These are the activations of a small neural network, seen along a few directions. Each row is one input.
In each table, some parts of the input vary, and every possible input appears once, in random order.
A made-up example of a description, with smaller parts first: one of 5 places around a ring, together with either a single point or (one of 2 separate values, together with one of 4 places along a line) or one of 11 places around a ring.
Shared parts are said once, and a part with two or three values counts as separate values.
In the rows, 128 means zero.

Other details of the inputs vary at random and push rows far along two fixed directions, the same in every table; ignore that.

Table:
r1: [104 118 129 110 146 117 112 197 118 190 117 168 136]
r2: [142 121 117 126 120 132 135 132 132 117 140 114 131]
r3: [137 125 122 125 137 124 129 130 127 110 111 113 123]
r4: [140 130 133 133 123 117 141 140 126 112 108 124 129]
r5: [ 97 115 109  92 160 122  94 189 119 194 117 162 130]
r6: [122 134 196 167 128 152 105  59 116 134 140 153 163]
r7: [143 128 127 135 130 120 135 136 126 112 103 125 127]
r8: [136 122 128 123 127 126 133 132 134 106 140 117 132]
r9: [103 120 112  86 152 121  91 188 120 191 138 166 133]
r10: [143 126 114 128 127 123 136 132 123 124 116 110 122]
r11: [129 127 116 135 121 125 138 135 120 117 118 112 120]
r12: [136 123 125 120 126 114 134 123 126 115 123 118 117]
r13: [137 127 126 126 134 118 134 131 125 112 116 114 124]
r14: [137 122 116 124 127 120 123 119 142 114 133 118 131]
r15: [134 122 127 129 122 116 132 127 143 114 142 115 133]
r16: [142 130 124 119 129 123 126 129 129 107 132 118 126]
r17: [146 123 109 122 123 130 130 125 128 119 136 116 130]
r18: [102 118 108  85 154 127  85 187 122 189 133 166 132]
r19: [126 144 100 129 131 139 143 112 150 132 129 119 109]
r20: [150 129 120 138 121 120 142 137 121 125 108 123 126]
r21: [142 121 114 123 119 119 136 124 124 127 123 115 114]
r22: [133 124 111 129 117 131 132 128 126 113 138 118 128]
r23: [ 75 138 118  93 158 124 112 169 145 189 141 172 123]
r24: [140 124 119 119 130 124 128 125 131 108 136 120 131]
r25: [143 127 122 125 119 130 133 137 129 116 136 112 125]
r26: [110 146 114 132 129 128 149 118 146 116 136 124 110]
r27: [137 128 133 123 126 124 131 136 132 106 136 116 127]
r28: [124 128 127 133 128 120 136 134 122 107 118 115 122]
r29: [118 140 194 171 120 167 107  71  99 131 135 153 153]
r30: [134 128 128 124 129 120 135 134 127 111 117 112 125]
r31: [136 129 121 145 115 122 144 140 118 119 110 124 124]
r32: [133 123 128 118 121 116 135 126 128 113 123 117 118]
r33: [144 129 131 135 128 115 140 137 124 114 108 125 128]
r34: [ 98 156 183 178 126 172 129  56 121 145 137 157 139]
r35: [140 122 116 119 132 130 124 123 133 106 131 119 130]
r36: [137 124 122 118 124 126 129 127 133 106 136 119 132]
r37: [123 123 126 127 120 116 137 127 123 109 125 120 115]
r38: [141 128 121 118 131 128 121 128 131 105 127 118 124]
r39: [131 130 131 142 122 116 142 140 121 108 110 127 126]
r40: [130 124 111 135 113 122 131 123 135 121 140 117 129]
r41: [123 134 191 169 116 161 107  60 115 144 140 150 164]
r42: [121 130 203 171 120 161 118  68 102 144 128 149 147]
r43: [142 124 112 120 118 132 131 127 131 117 137 115 131]
r44: [132 120 133 124 124 116 139 130 129 114 127 116 118]
r45: [145 121 105 121 125 136 125 124 131 117 131 116 129]
r46: [ 63 149 195 145 162 172  85  99 113 227 142 214 156]
r47: [125 130 191 167 125 165 107  58 100 143 119 152 146]
r48: [ 95 115 123  99 154 119 105 195 120 192 126 159 132]
r49: [123 146 106 128 123 135 149 116 150 132 134 118 111]
r50: [136 121 121 119 129 120 129 122 128 113 118 118 116]
r51: [125 125 121 132 119 116 130 123 137 110 140 120 130]
r52: [144 130 117 120 117 130 128 132 128 117 133 113 125]
r53: [121 144 110 126 137 132 142 113 151 120 129 122 111]
r54: [139 127 139 139 125 117 144 144 127 113 112 123 129]
r55: [139 120 117 131 116 122 134 127 141 125 142 112 132]
r56: [146 129 123 136 116 122 143 140 123 123 108 121 127]
r57: [127 125 121 126 124 125 131 128 128 102 138 122 129]
r58: [100 113 109  94 148 114  93 176 132 198 144 166 140]
r59: [123 143 111 133 126 134 154 121 151 131 138 116 111]
r60: [138 130 127 117 124 125 127 131 131 106 132 117 127]
r61: [138 122 116 121 114 121 137 126 126 125 123 113 115]
r62: [133 125 134 130 131 120 139 138 128 111 120 111 125]
r63: [149 127 117 137 123 125 137 136 123 123 103 123 125]
r64: [ 76 135 123  98 161 124 116 173 145 188 144 170 123]
r65: [134 124 122 123 120 117 128 122 142 114 139 117 133]
r66: [128 122 115 130 113 121 138 127 121 121 125 117 112]
r67: [139 127 117 126 122 125 137 134 125 122 117 109 123]
r68: [113 141 201 167 126 161 106  72 102 120 135 155 154]
r69: [122 146 113 126 135 127 147 114 149 122 134 122 112]
r70: [143 120 105 127 120 126 124 119 140 125 134 114 130]
Each input here is: one of 2 separate values, together with one of 5 places along a line, together with either a single point or one of 6 places along a line.
Changing only the place on the line of 5 turns r37 into r12. The same change can be made to r29. Which row results? -> r9
Changing only the place on the line of 5 turns r45 into r17. The same change can be made to r53. Which row results? -> r69
A walk changes only the place on the line of 6. It starts at r40 and steps to r22. List the rest of the walk in order. -> r29, r66, r11, r31
List by row number the other rows that have the place on the line of 5 and the choice among 2 separate values in common with r32. -> r4, r23, r30, r36, r60, r65
Change only the choice among 2 separate values in r33. List by row number the other rows that result. -> r20
Change only the choice among 2 separate values in r40. List by row number the other rows that result. -> r51
Change only the place on the line of 5 in r47. List by row number the other rows that result. -> r21, r42, r61, r66

Table:
r71: [135 120 125 117 132 114 123 154 115 113 116 127 130]
r72: [128 122 109 118 125 119 129 131 139 138 133 123 125]
r73: [160 166 163 194  96 154 188  13 152  32 135  73 116]
r74: [126 132 119 127 131 121 145 149 127 132 112 129 113]
r75: [131 130 110 120 135 120 128 138 132 128 118 129 125]
r76: [136 122 114 113 127 126 126 138 132 135 132 119 126]
r77: [121 129 117 127 125 119 146 142 130 141 120 123 113]
r78: [ 97 135 212 152 146 171  82  82  97 184 128 188 162]
r79: [115 140 113 106 143 129 131 126 157 125 151 124 118]
r80: [132 112 124 115 121 113 123 147 121 122 129 121 130]
r81: [127 128 110 120 132 117 129 132 135 134 122 127 118]
r82: [126 137 118 128 133 120 143 151 126 128 110 130 119]
r83: [138 125 116 114 135 128 127 142 126 129 119 125 121]
r84: [130 121 109 121 125 118 128 132 139 138 137 124 126]
r85: [114 133  91 118 125 136 126 121 142 135 150 127 116]
r86: [122 133  97 112 127 144 123 129 135 132 149 123 117]
r87: [124 133 120 133 134 121 143 155 127 127 107 127 120]
r88: [ 89 140 215 169 139 166  96  97 102 187 133 193 168]
r89: [131 118 125 117 129 111 123 148 118 118 119 124 123]
r90: [132 130 117 130 124 122 140 153 134 131 129 129 131]
r91: [122 135 118 128 130 118 143 146 129 134 113 127 112]
r92: [186 147 162 204  93 154 170  17 127  30 107  71 132]
r93: [131 115 125 114 124 112 122 146 120 120 122 124 124]
r94: [181 154 170 207  81 154 185  13 125  36 107  70 118]
r95: [141 123 114 116 127 127 121 143 134 131 136 121 133]
r96: [108 139 108 111 141 122 134 120 164 127 152 128 117]
r97: [141 113 124 117 123 115 119 155 123 115 134 125 142]
r98: [123 129 118 127 122 120 144 145 133 138 124 124 118]
r99: [125 129 117 129 123 119 143 146 133 137 128 125 119]
r100: [138 130 115 115 137 127 125 145 125 125 117 126 126]
r101: [137 123 108 121 126 121 125 139 141 131 138 128 137]
r102: [136 126 116 120 138 127 126 149 126 124 114 123 127]
r103: [133 117 126 121 133 114 123 157 117 113 112 124 131]
r104: [134 111 124 117 122 112 122 149 121 122 133 121 131]
r105: [134 115 126 115 130 115 125 151 116 117 118 126 125]
r106: [130 111 123 115 124 112 125 144 118 125 126 120 124]
r107: [137 113 124 117 122 113 118 152 123 118 133 122 137]
r108: [134 122 113 114 130 126 128 135 129 138 128 118 120]
r109: [145 123 113 116 128 129 122 146 134 128 137 124 139]
r110: [ 80 132 204 153 138 175  77  86  91 172 150 190 164]
r111: [133 123 109 121 125 119 124 136 142 134 138 125 132]
r112: [135 128 114 115 135 124 126 139 128 131 121 123 119]
r113: [ 94 134 206 157 148 165  89  83 101 182 125 192 161]
r114: [109 141 101 126 123 136 141 136 135 135 140 127 110]
r115: [ 76 139 213 144 153 158  88  86 116 163 152 187 161]
r116: [126 122 108 119 127 118 131 128 136 141 129 122 119]
r117: [138 122 114 115 127 126 125 139 132 135 136 120 127]
r118: [127 125 109 117 128 118 128 130 138 136 125 126 118]
Changing only one part turns r81 into r91. The same change can be made to r116. Which row results? -> r77
What do these inputs look like to the network? -> one of 4 places along a line, together with either one of 2 separate values or one of 10 places along a line
Change only the place on the line of 4 in r78. List by row number the other rows that result. -> r93, r94, r118
List by row number the other rows that have the place on the line of 4 in common with r108. -> r76, r78, r79, r83, r86, r95, r100, r102, r109, r112, r117
List by row number the other rows that have the place on the line of 4 in common with r80. -> r71, r89, r93, r97, r103, r104, r105, r106, r107, r110, r115

Table:
r119: [123 130 121 127 128 125 135 128 141 131 134 126 126]
r120: [137 137 166 153 131 147 123  89 123 117 124 134 147]
r121: [123 132 121 122 130 125 130 126 140 125 139 127 126]
r122: [131 126 121 129 125 123 131 130 129 134 122 124 125]
r123: [129 123 121 127 126 122 131 128 130 132 125 125 125]
r124: [135 125 121 126 122 130 126 136 124 126 130 126 130]
r125: [124 133 120 127 130 128 132 132 135 124 132 127 126]
r126: [133 122 123 121 123 124 124 130 131 127 137 124 129]
r127: [125 129 122 124 129 127 134 128 133 132 127 124 120]
r128: [129 126 120 127 128 125 127 132 125 126 123 126 125]
r129: [131 122 123 120 125 125 123 130 129 123 138 124 130]
r130: [125 132 121 124 131 130 131 131 127 125 125 125 120]
r131: [133 128 119 129 125 126 131 132 125 132 120 127 124]
r132: [125 133 121 129 127 125 136 130 139 133 132 125 126]
r133: [128 134 120 127 128 131 135 132 128 131 123 126 120]
r134: [136 125 121 127 121 129 128 136 124 130 129 125 130]
r135: [127 135 119 130 127 129 136 132 135 130 130 128 125]
r136: [127 132 122 127 128 127 135 130 131 134 125 123 120]
r137: [ 72 122 158 109 162 140  75 168 105 221 128 206 150]
r138: [133 119 137 128 123 116 129 147 118 117 122 125 132]
r139: [127 125 121 125 129 125 125 130 127 124 125 125 125]
r140: [125 128 134 130 128 116 137 144 129 118 123 128 128]
r141: [124 130 123 119 132 127 129 126 133 125 133 125 120]
r142: [138 128 127 120 137 127 126 134 128 124 118 125 127]
r143: [129 132 164 152 124 144 121  81 118 121 129 134 140]
r144: [124 132 121 124 128 124 132 126 142 128 138 127 125]
r145: [126 130 123 121 129 126 131 125 134 129 131 125 119]
r146: [130 122 123 120 126 126 122 131 128 122 138 124 131]
r147: [122 132 121 125 131 128 130 130 137 122 135 126 126]
r148: [133 131 166 156 120 150 119  89 111 118 131 133 146]
r149: [128 131 121 129 128 129 137 132 129 133 123 125 120]
r150: [145 120 127 121 130 125 119 138 124 122 124 123 137]
r151: [122 131 120 122 131 126 130 127 138 123 138 127 126]
r152: [123 130 122 122 132 130 128 130 129 123 128 124 121]
r153: [130 125 121 123 126 121 127 126 132 129 128 126 124]
r154: [128 132 163 152 125 145 120  82 116 119 128 135 140]
r155: [134 123 123 127 121 125 128 134 128 132 132 122 130]
r156: [123 130 122 119 132 128 129 127 131 123 132 125 121]
r157: [126 135 119 128 128 130 134 132 135 127 130 129 125]
r158: [127 132 120 132 128 127 138 132 136 132 130 127 125]
r159: [142 122 125 123 134 123 122 134 125 124 115 125 132]
r160: [132 128 166 155 118 147 123  86 117 125 133 132 146]
r161: [127 133 120 125 129 132 133 132 127 127 123 127 120]
r162: [135 122 121 130 122 127 130 136 125 132 129 124 130]
r163: [132 125 120 131 125 125 133 132 126 134 120 126 124]
r164: [126 127 136 128 129 117 136 144 121 118 116 126 123]
r165: [130 121 135 130 126 113 132 144 119 119 113 127 127]
r166: [130 122 123 123 126 127 122 134 126 121 134 123 131]
What do these inputs look like to the network? -> one of 4 places along a line, together with either one of 2 separate values or one of 10 places around a ring
Changing only the place on the line of 4 turns r147 into r152. The same change can be made to r132. Which row results? -> r136
Changing only the place on the line of 4 turns r134 into r135. The same change can be made to r160. Which row results? -> r119
Change only the choice among 2 separate values in r150. List by row number the other rows that result. -> r138
Change only the place on the line of 4 in r158. List by row number the other rows that result. -> r149, r162, r163
List by row number the other rows that have the place on the line of 4 in common with r154. -> r122, r123, r128, r131, r137, r139, r143, r153, r159, r163, r165
Change only the place on the line of 4 in r154. List by row number the other rows that result. -> r146, r151, r156

Table:
r167: [125 150 197 178 124 158 139  57 108 105 110 134 133]
r168: [ 99 127 117 112 149 125 111 168 124 184 118 165 129]
r169: [140 129  98 106 132 124 131 116 150  93 143 101 114]
r170: [123  94 143 104 142 114  81 198  88 179 109 165 156]
r171: [ 90 127 133 105 151 115 113 171 137 175 137 165 132]
r172: [100 127 121 111 148 127 117 168 116 184 111 159 118]
r173: [126 150 194 183 124 157 134  54 114 102 117 138 144]
r174: [135 138 131 143 120 146 132 108 132 130 137 127 136]
r175: [162 129  78 126 108 108 167 136 154  97 125  82 105]
r176: [104 122 108  89 154 135  88 149 132 183 144 159 132]
r177: [140 125  81 117 106 105 161 129 155  81 148  81 104]
r178: [164 131  47 103 110  95 177 161 169  60 137  61  94]
r179: [125 129 128 141 110 138 130  99 131 133 147 124 128]
r180: [157 116 217 175 113 144 111  79  80  86 108 133 167]
What do these inputs look like to the network? -> one of 2 separate values, together with either a single point or one of 6 places along a line
Changing only the choice among 2 separate values turns r173 into r168. The same change can be made to r177. Which row results? -> r179
Change only the choice among 2 separate values in r180. List by row number the other rows that result. -> r170
